Each row below holds a small network's activations on one input, seen along a few directions.
In each table, some parts of the input vary, and every possible input appears once, in random order.
A made-up example of a description, with smaller parts first: values(3) and (point or ring(11) or (ring(5) and line(6))).
Shared parts are said once, and a part with two or three values counts as separate values.
In the rows, 128 means zero.

Other details of the inputs vary at random and push rows far along three fixed directions, the same in every table; ignore that.

Table:
row 1: [114 146 214  36  41 193  38  89 194 147 151]
row 2: [102 149 214  35  28 179  47  99 163 150 146]
row 3: [102 172 109 107 132 201 143 161 165 192 108]
row 4: [196  88 102 199 153  47 154  74  51  31 116]
row 5: [ 69 184 120  84 121 219 112 178 208 210 133]
row 6: [ 76  30 121 146 133 109 104 157 133 142 109]
row 7: [ 52  56  94 143 119 124 111 106 116 122  96]
row 8: [ 99 182 106 110 160 175 174 181 139 176 111]
row 9: [212 220  81 159 192 112 189  95 121  91 125]
row 10: [206 211 203 111  85 112  88  54 112  35 170]
row 11: [ 51  42 186  95  22 131  12  73 133  69 145]
row 12: [ 70  56  85 167 142  96 114 127 118 102 115]
row 13: [217  61 125 193 163  47 161 107  54  68 105]
row 14: [109 187 109  95 158 171 158 158 156 190 130]
row 15: [ 83 206  98 119 162 168 160 132 148 159 100]
row 16: [ 87  37 109 145 135  98 138 133  81 147 112]
row 17: [116 172 105 111 165 180 167 166 163 183  88]
row 18: [ 89 184 122  91 133 177 147 182 158 184 103]
row 19: [ 76  37 109 141 114 111 121 142 133 149 137]
row 20: [249 180 207 112  66 134  92  68 110  64 167]
row 21: [100  45 117 146 142 102 115 141 130 145 114]
row 22: [243 206 115 159 171 109 197 138 123  95 155]
row 23: [ 78  39 129 139 124 120 107 157 125 136 100]
row 24: [130 191  90 123 165 182 164 163 166 193 117]
row 25: [ 86 192  72 125 171 167 153 150 178 152 116]
row 26: [187  73 128 174 146  36 136 126  70  88 135]
row 27: [205  58 107 210 160  47 145 121  64  83 136]
row 28: [222 176 218  92  73 119  90  83 106  60 184]
row 29: [ 93  57 118 149 130  88 125 164  98 134 108]
row 30: [ 95  46  99 160 129 111 156 150 100 134 109]
row 31: [ 89 186 199  60  56 167  43  73 179 113 171]
row 32: [ 45  57 205  87  22 127  16  58 117  86 142]
row 33: [223 204 115 153 190 103 191 147 107 108 150]
row 34: [ 71  83  90 158 156  91 132 106 104 134 111]
row 35: [204 233 132 103 153 135 163 130 143 149 135]
row 36: [ 90  36  95 155 126 111 152 138 103 148 108]
row 37: [218 209 211 109  81 101  75  42 120  32 186]
row 38: [ 84  44 102 149 150  90 132 149 102 152 132]
row 39: [122 195 100 131 159 187 162 191 162 171 114]
row 40: [109 171 102 124 144 173 173 186 161 158 122]
row 41: [234 209 110 150 189  87 189 141 114 122 138]
row 42: [ 71  65 105 124 115 138 131 140 144 171 126]
Each input here is: ring(6) and (values(2) or ring(5)).
Changing only the ring(6) part turns row 37 into row 32. The same change can be made to row 27. Which row results?
Answer: row 20
Changing only the ring(6) part turns row 36 into row 42. The same change can be made to row 2. Which row results?
Answer: row 35
Which other rows does row 6 become when the ring(5) part takes its other values? List them by row number.
Answer: row 22, row 26, row 27, row 33
Start at row 5 and move only the ring(5) part, one step at a time. The first step leads to row 19. Which rows follow, in order?
Answer: row 38, row 41, row 21

Table:
row 43: [144  89 161 138  93  95  80  96 102  71 140]
row 44: [177 179 159 112 105 141 112  90 148  87 158]
row 45: [172 210  94 130 180 146 178 117 133 134 113]
row 46: [195 120 176 109  84 133 108  96 113 128 146]
row 47: [116 161 153  70 104 189 125 151 167 179 113]
row 48: [106  88  99 135 154 124 166 180 134 166 109]
row 49: [ 85 148 144 103 108 166  88 131 170 138 134]
row 50: [194 118 161 139  99 101 107  53 101  75 134]
row 51: [171 166 172  95 104 143 119 139 151 133 147]
row 52: [133  91 113 145 145 120 147 165 120 162 131]
row 53: [ 77  78  94 148 140 101 140 132 111 133 120]
row 54: [229 174 127 141 150 119 173 137 118 127 152]
row 55: [173 129 174 107 110 117 108 132 130 117 145]
row 56: [ 86 168  84 127 158 180 163 162 149 168  84]
row 57: [ 97  76 143 128  96  96  89 101 110 108 140]
row 58: [113 176 158  98 103 162 108 125 150 123 143]
row 59: [175 151 102 154 168  98 165 108 113 100 138]
row 60: [118  55 112 156 142 104 129 164 105 160 128]
row 61: [103 127  82 152 172 113 155 141 132 144 118]
row 62: [ 79  84 101 160 158 103 137 152 102 129 112]
row 63: [151  94 105 179 151  79 146 126  89  86 119]
row 64: [ 83  86  95 158 154  91 132 143 107 134 116]
row 65: [ 82 157 144  93 100 172 114 136 156 136 137]
row 66: [143 209  92 135 187 138 164 147 150 145 122]
row 67: [ 62 161 128  91 111 185 100 146 190 160 125]
row 68: [ 70  70 151 113  81 140  87 102 113 127 112]
row 69: [180 158 117 146 149  99 160  91  92 105 119]
row 70: [ 71  63 141 121  78 130  83 119 131 110 129]
Changing only one part turns row 48 into row 47. The same change can be made to row 65. Which row results?
Answer: row 68
What do these inputs look like to the network?
Answer: line(4) and (values(2) or ring(5))
Which other rows does row 63 become when the line(4) part takes its other values? List them by row number.
Answer: row 43, row 56, row 70
Which other rows does row 52 become when the values(2) part takes its other values? List them by row number.
Answer: row 51
